Small tables with named rows and columns. After each table, cells are looked up by row and column.

besami:
|  | gidamon | zazeri | bul | nen | keburos | femumop | fupaner | tupura |
|---|---|---|---|---|---|---|---|---|
| vuzegeg | 71 | 118 | 137 | 84 | 174 | 112 | 163 | 86 |
| zono | 165 | 195 | 102 | 97 | 156 | 96 | 125 | 121 |
| fop | 109 | 135 | 165 | 144 | 141 | 117 | 104 | 146 |
| tari | 71 | 116 | 128 | 48 | 183 | 98 | 182 | 54 |

What is the zazeri of tari in besami? 116
What is the fupaner of vuzegeg in besami? 163
What is the femumop of zono in besami? 96
What is the fupaner of zono in besami? 125
What is the nen of vuzegeg in besami? 84
What is the bul of fop in besami? 165
What is the zazeri of vuzegeg in besami? 118
What is the tupura of vuzegeg in besami? 86
What is the fupaner of fop in besami? 104
What is the keburos of zono in besami? 156
What is the nen of zono in besami? 97
What is the gidamon of vuzegeg in besami? 71
What is the femumop of fop in besami? 117

paka =
	vigapoz	koz	tenatek	burafif	fopa	babulo	zem
vupi	185	67	129	33	122	100	141
kedop	114	101	159	156	146	117	90
zanunu	181	124	138	194	134	167	89
peko	61	76	85	194	88	104	185
kig	182	48	118	192	148	92	72
kiv	153	125	77	136	30	127	76
nametut	164	57	115	183	105	93	174

What is the koz of kiv in paka?
125
What is the tenatek of nametut in paka?
115
What is the tenatek of kiv in paka?
77
What is the burafif of nametut in paka?
183
What is the tenatek of vupi in paka?
129
What is the zem of kig in paka?
72
What is the koz of vupi in paka?
67

kugomod =
,simo,tosalat,mamuref,lodesug,boma,gol,budi
lokuf,503,607,781,519,569,865,471
dof,486,539,489,557,528,470,497
furuvit,997,576,476,311,500,344,625
vafi,526,166,591,437,120,428,776
vegof,473,542,486,528,526,474,484
diziroz,446,536,487,539,535,516,459
nom,484,481,510,584,572,395,449
pegig,530,546,471,541,546,453,447
bet,433,586,474,325,547,516,450
samiro,434,641,441,260,487,374,485
dup,466,505,505,520,440,584,525

What is the gol of samiro in kugomod? 374
What is the gol of lokuf in kugomod? 865
What is the simo of samiro in kugomod? 434
What is the tosalat of lokuf in kugomod? 607
What is the boma of diziroz in kugomod? 535
What is the tosalat of dof in kugomod? 539
What is the tosalat of bet in kugomod? 586
What is the gol of vafi in kugomod? 428
What is the gol of dof in kugomod? 470
What is the boma of lokuf in kugomod? 569
What is the budi of dup in kugomod? 525
Which row has the largest gol? lokuf

favuva =
         vemorig  rif  nurerul  ginulit  zil
nimador      136  144      136      126  145
pem          129  124      135      137  159
sor          121  120      135      125  213
buna         145  146      136      145   61
nem          142  170      135      104  148
nokor        137  144      136      126  143
zufive       147  179      136      113  124
samo         134  144      135      115  169
mamake       130  144      135       98  216
met          122   53      137      186  153

What is the rif of nimador in favuva?
144
What is the ginulit of sor in favuva?
125
What is the nurerul of mamake in favuva?
135
What is the rif of mamake in favuva?
144
What is the ginulit of nimador in favuva?
126
What is the ginulit of pem in favuva?
137
What is the rif of nokor in favuva?
144
What is the vemorig of buna in favuva?
145
What is the nurerul of nimador in favuva?
136
What is the ginulit of mamake in favuva?
98
What is the vemorig of pem in favuva?
129
What is the nurerul of nokor in favuva?
136

Table gekabem
,firika,ger,zalibet
buf,52,10,63
merovo,92,56,30
zogupo,67,54,65
botimi,60,60,40

What is the ger of buf in gekabem?
10
What is the firika of buf in gekabem?
52
What is the ger of zogupo in gekabem?
54
What is the zalibet of buf in gekabem?
63
What is the ger of botimi in gekabem?
60
What is the firika of botimi in gekabem?
60

piberu:
         sabufu  kala  rovomi  seke  sibel  diz  vobidos  gurar  zitopos
bil         206    69      75   131     58  132       87     40      129
sazo        218    64      65   136     73  117      111     23      145
seze        218    60      66   140     70  107      110     30      137
pobi        208    71      68   135     62  130       92     29      126
nadita      226    38      41   140     53  115       68     75      165
fad         201    75      71   135     56  132       87     32      125
dap         183   174      75   239    110   73      116     78      150
sof         225    42      40   141     61  108       69     78      163
bel         195   188      59   212    118   76       93     91      132
rolafa      177   170      48   237    101   67      129     95      158
zimul       221    66      63   146     60  114      108     24      140
pob         197   184      49   176    119   94      128    101      139
fudezas     208    70      67   134     59  133       82     32      130
kep         176   168      64   237     99   66      130     95      156

fudezas, gurar: 32
kep, kala: 168
dap, diz: 73
pobi, seke: 135
bel, sabufu: 195
nadita, sibel: 53
kep, sabufu: 176
zimul, seke: 146
nadita, zitopos: 165
sazo, sibel: 73

Table fedonal
cols = pepib, banopeg, vatu, bagado, rof, luz, zupo, deveb, tanave
kur: [3153, 3464, 4653, 4832, 6785, 2773, 5676, 4935, 4156]
pefom: [4587, 4362, 4588, 3484, 8047, 3170, 4186, 3148, 3924]
nat: [4984, 4936, 3641, 3035, 2895, 4673, 3127, 3781, 2718]
nudugeg: [2910, 2859, 982, 3854, 3297, 2051, 2957, 1824, 2851]
rogos: [4212, 2595, 5451, 3439, 3928, 2985, 5072, 4445, 1161]
zoman: [5445, 4125, 3756, 2562, 4769, 3219, 1773, 4105, 3720]
guponas: [3523, 2171, 4849, 3995, 4404, 3141, 3297, 4111, 4054]

pepib of zoman: 5445
luz of zoman: 3219
deveb of kur: 4935
zupo of kur: 5676
bagado of nat: 3035
banopeg of pefom: 4362
banopeg of guponas: 2171

Table sef
|  | dosab | dum | suf | lalufot | gimamar | lebodi | telilet | zal | dubo | kotadop |
|---|---|---|---|---|---|---|---|---|---|---|
| kom | 28.798 | 48.536 | 55.702 | 25.044 | 48.241 | 22.735 | 48.745 | 62.687 | 53.461 | 30.227 |
| kagase | 67.174 | 37.707 | 21.153 | 76.794 | 37.148 | 79.840 | 37.663 | 7.409 | 28.659 | 63.755 |
| zepami | 66.648 | 37.979 | 20.206 | 72.912 | 38.820 | 77.956 | 37.081 | 11.294 | 30.771 | 61.740 |
| masomab | 27.890 | 46.661 | 63.896 | 20.736 | 45.790 | 17.195 | 47.698 | 71.866 | 53.084 | 32.029 |
| petu | 55.040 | 40.881 | 32.603 | 57.979 | 40.805 | 60.710 | 40.562 | 27.399 | 37.248 | 52.486 |
| kegavu | 25.498 | 50.585 | 60.301 | 21.330 | 50.140 | 15.518 | 48.843 | 71.569 | 57.202 | 29.177 |
| munife | 23.559 | 48.686 | 62.837 | 18.980 | 47.533 | 14.769 | 49.339 | 69.089 | 53.991 | 27.590 |
| dup | 64.544 | 38.657 | 22.280 | 71.910 | 38.946 | 75.572 | 37.996 | 12.537 | 31.386 | 60.595 |
| zirenat | 35.544 | 45.226 | 53.477 | 29.658 | 45.990 | 29.534 | 45.276 | 59.493 | 48.948 | 36.727 |
| foz | 53.063 | 42.372 | 30.599 | 58.139 | 42.731 | 60.286 | 42.134 | 25.703 | 38.508 | 49.890 |

gimamar of kegavu is 50.140
lalufot of foz is 58.139
lebodi of dup is 75.572
dosab of petu is 55.040
lalufot of dup is 71.910
dubo of kom is 53.461
telilet of foz is 42.134
zal of kom is 62.687
zal of foz is 25.703
gimamar of masomab is 45.790
dum of zepami is 37.979
dosab of foz is 53.063
dum of munife is 48.686
gimamar of zepami is 38.820
dum of zirenat is 45.226

